These are the activations of a small neural network, seen along a few directions. Each row is one input.
In each table, some parts of the input vary, and every possible input appears once, in random order.
A made-up example of a description, with smaller parts first: one of 8 places around a ring, together with either a single point or one of 11 places around a ring or (one of 3 separate values, together with one of 4 places along a line).
Shared parts are said once, and a part with two or three values counts as separate values.

Other details of the inputs shift rows strongly along two fixed directions, in all tables alike. That doesn't count.

Table:
R1: [ 65 -11  58 -15 -28 -73   7  52  43 -10  -6 -63]
R2: [-59 -16 -45   2  36  39  -5  -1 -36 -32 -27  62]
R3: [-60  35 -12  28 -15   0 -44 -35 -18  76 -14 -10]
R4: [ 65 -19  66 -13 -35 -27 -14  70  63  -4   1 -38]
R5: [  6 -38 -29 -21  54 -10  74  24 -18 -74  81   9]
R6: [-36  38 -29  39  -6   8 -38 -50 -16  66 -30 -27]
R7: [ 27  -4  39   3 -25  -5 -29  24  60  47  14 -36]
R8: [ 45 -53  63 -26  -3 -33 -20  20  97   9  23 -44]
R9: [ 10 -33 -20 -15  38  10  45  16 -57 -73  22  46]
R10: [ 34 -11  40 -18 -11 -41  14  24  -4  -4 -10 -13]
R11: [ 23   4  36   6 -16 -15 -17  33  23 -10  -9  -9]
R12: [-13 -12 -47 -18  20  40  38  23 -30 -52   1  69]
R13: [  3 -44 -32 -22  31   8  46  14 -37 -90  33  60]
R14: [  3 -27  -1 -19  32 -11  45   0 -16 -24  51   9]
R15: [ 43 -57   3 -41  42  -5  65  21  32 -86  86  28]
R16: [-37  14 -38   2  20  39  19 -18 -72 -30 -19  47]
R17: [-21  23  12  28 -30  -8 -57  -7 -14  42 -43  -9]
R18: [-41  17 -52   9  48  47  25 -35 -54  -5  14  52]
R19: [-56   8 -64  17  45  45  14 -51 -76   0  14  49]
R20: [ 52 -24  74 -16 -34 -68 -12  53  43  -5  10 -46]
R21: [-14  56 -10  36 -19   5 -33  -8  -8  39 -70 -18]
R22: [ -3  -9  17  13  -9 -10 -29 -13  18  27  23 -22]
R23: [ -7  43  -3  16 -29  23 -30  -5 -17  62 -76   5]
R24: [-36  55 -37  36  -9  34 -33 -26  -3  81 -45 -16]
R25: [-67   3 -77   7  33  40   4 -58 -56  -5  20  61]
R26: [ 10  -8 -13  -9  14   1  36  26 -19 -70  12  -2]
R27: [ 67 -33  51 -28 -29 -24   3  25  90  17  26 -37]
R28: [-24  32   7  30 -12   9 -46 -23  17  60 -12 -14]
R29: [-35  48 -19  27 -31  17 -43 -37 -10  50 -78  21]
R30: [ 15  19   4  15   4  -6  -6 -10  28  24   0 -33]
R31: [-21  31   5   6 -47   5 -37 -33   2  32 -60  -7]
R32: [ -9 -28   1 -13  17  11  22   2   5 -43  64   4]
R33: [-30  45 -14  22 -16   9 -30 -47  -2  54 -24 -41]
R34: [ 29 -31  33 -27 -13 -44  13  -4  47   2  37 -27]
R35: [ 45   3  36  11 -30 -43 -21  20  25  12 -30 -55]
R36: [-30  33  15  21 -40   6 -51 -12  -8  33 -46 -17]
R37: [ 71 -37  69 -34 -13 -37  22   5  57 -15  48 -56]
R38: [  4 -27 -35 -20  51  39  58  19 -24 -41  55  46]
R39: [  5 -45 -20 -43  35  12  56  -6  -1 -81  82  31]
R40: [-51   4 -51  -5  15  11  20 -13 -60 -28 -14  63]
R41: [ -6  44   7  23 -21   7 -29 -22 -18  50 -72   3]
R42: [ 35  13  10   4 -16  -7   1  45  23  -2 -30 -24]
Description of these inputs: one of 2 separate values, together with either a single point or (one of 4 separate values, together with one of 5 places along a line).
Changing only the choice among 2 separate values turns R25 into R13. The same change can be made to R34. Which row results?
Answer: R40
Changing only the choice among 2 separate values turns R21 into R30. The same change can be made to R36. Which row results?
Answer: R32
Which other rows does R11 become when the choice among 4 separate values takes its other values? List them by row number.
Answer: R21, R29, R41
Which other rows does R42 become when the choice among 4 separate values takes its other values? List them by row number.
Answer: R4, R12, R23
Which other rows does R33 become when the place on the line of 5 takes its other values? List them by row number.
Answer: R5, R6, R24, R30
